A small network was trained on made-up records. Each row is its average activation on records with the value named, seen along a few directions.
Related values have similar rows: they may be neighbours, one step apart, or belong to one group.
In the rows, zero is written as 500.
Random noise pushes rows far along 9 fixed directions. That doesn't count. These rows show it; they differ only by the noise:
[486 517 391 422 490 493 485 478 473 514 232 479 503 525 596 543 513 505
 520 574 654]
[463 454 453 519 701 435 628 508 542 449 583 609 590 352 470 408 515 607
 362 481 382]
[605 511 494 597 500 505 430 568 510 401 670 511 384 552 467 547 525 502
 456 374 350]
[223 496 593 375 626 425 598 368 343 616 521 533 760 380 438 383 559 389
 739 448 562]
[305 548 326 650 421 496 371 459 407 579 437 338 477 652 503 625 572 295
 658 363 446]
[416 585 481 631 563 497 364 558 418 448 713 657 466 531 533 603 590 522
 382 486 361]
[736 555 576 382 574 502 363 438 523 509 422 380 585 429 587 479 479 508
 524 421 461]
[368 345 346 559 423 459 581 486 604 540 563 435 331 456 257 343 482 470
 612 504 566]
[731 531 450 421 602 430 436 398 495 439 594 678 488 360 503 362 545 580
 453 552 521]
[607 560 292 544 591 459 617 492 474 383 411 591 535 486 476 437 420 397
 439 479 411]
[252 479 456 594 378 543 398 640 474 495 540 586 286 625 491 655 577 572
 444 621 612]


Values of GENU:
vut: [523 407 309 507 399 526 645 575 684 507 144 222 398 579 492 479 371 488
 486 519 599]
pok: [509 512 335 615 495 469 399 429 505 525 627 629 360 496 576 511 692 705
 330 625 554]
ripi: [374 461 554 500 433 505 561 481 437 548 365 449 561 544 590 567 537 506
 494 539 576]
lel: [312 558 328 641 388 477 480 482 447 506 674 771 386 520 415 498 515 412
 510 672 566]
tumim: [489 422 662 379 509 418 566 366 477 597 560 536 636 413 525 436 598 563
 541 484 586]
vil: [564 573 575 517 473 562 484 515 559 521 567 488 448 488 427 471 356 488
 488 528 486]
pima: [538 535 322 634 439 490 699 499 382 350 404 698 510 664 530 564 487 289
 505 523 471]
sele: [396 486 552 457 520 535 586 421 537 628 431 410 697 443 470 423 409 370
 654 558 451]
sek: [349 599 601 372 445 536 466 523 333 567 317 431 619 620 577 642 484 349
 683 453 624]
salo: [640 613 414 520 549 498 467 427 395 463 516 694 583 491 553 441 495 507
 355 655 497]
The values of GENU form a ring.
A walk along GENU starts at ripi and steps to its neighbour salo. Put vut, lel, sele, sek in the order it reaches them.
> vut, sek, lel, sele
What is the length, in steps, of the shortest route from pok to tumim?
> 3

Values of LIF:
kiku: [940 530 744 381 554 602 454 658 693 378 474 338 541 426 611 576 312 577
 364 378 313]
rulo: [294 283 737 571 649 492 574 717 752 539 809 216 438 369 243 451 465 756
 384 229 263]
kego: [511 575 807 426 762 524 709 765 597 273 706 880 655 274 482 458 279 686
 113 679 293]
vib: [824 539 508 493 323 549 701 547 333 288 299 388 476 830 690 690 519 342
 550 249 444]
koli: [626 493 526 502 188 587 323 480 410 484 609 515 249 699 434 584 540 384
 698 528 641]
dode: [389 432 615 363 452 551 441 499 508 586 305 511 536 480 703 619 620 748
 377 756 757]
rop: [666 531 562 438 621 530 608 616 543 406 203 130 619 651 670 674 453 479
 563 108 297]
palo: [355 416 629 589 536 564 498 615 570 564 525 392 583 486 677 643 560 719
 226 527 354]
fad: [453 402 365 682 459 557 283 532 782 649 332 300 366 473 636 638 522 709
 220 632 463]
zop: [538 612 496 442 779 514 571 642 535 424 372 559 653 356 453 380 249 519
 209 606 376]
zakov: [306 397 347 632 626 458 668 522 698 544 605 400 467 354 233 283 413 521
 511 453 405]
nudum: [633 192 628 377 423 424 753 487 681 430 707 637 283 376 279 267 527 714
 613 517 686]
The values of LIF form a line.
What is the length, in steps, of the shortest route from nudum to zop?
> 6
Which values are neighbours of zakov? Give them in the order they are listed.
> kego, rop
Which values are neighbours of palo? Give them in the order they are listed.
> vib, dode
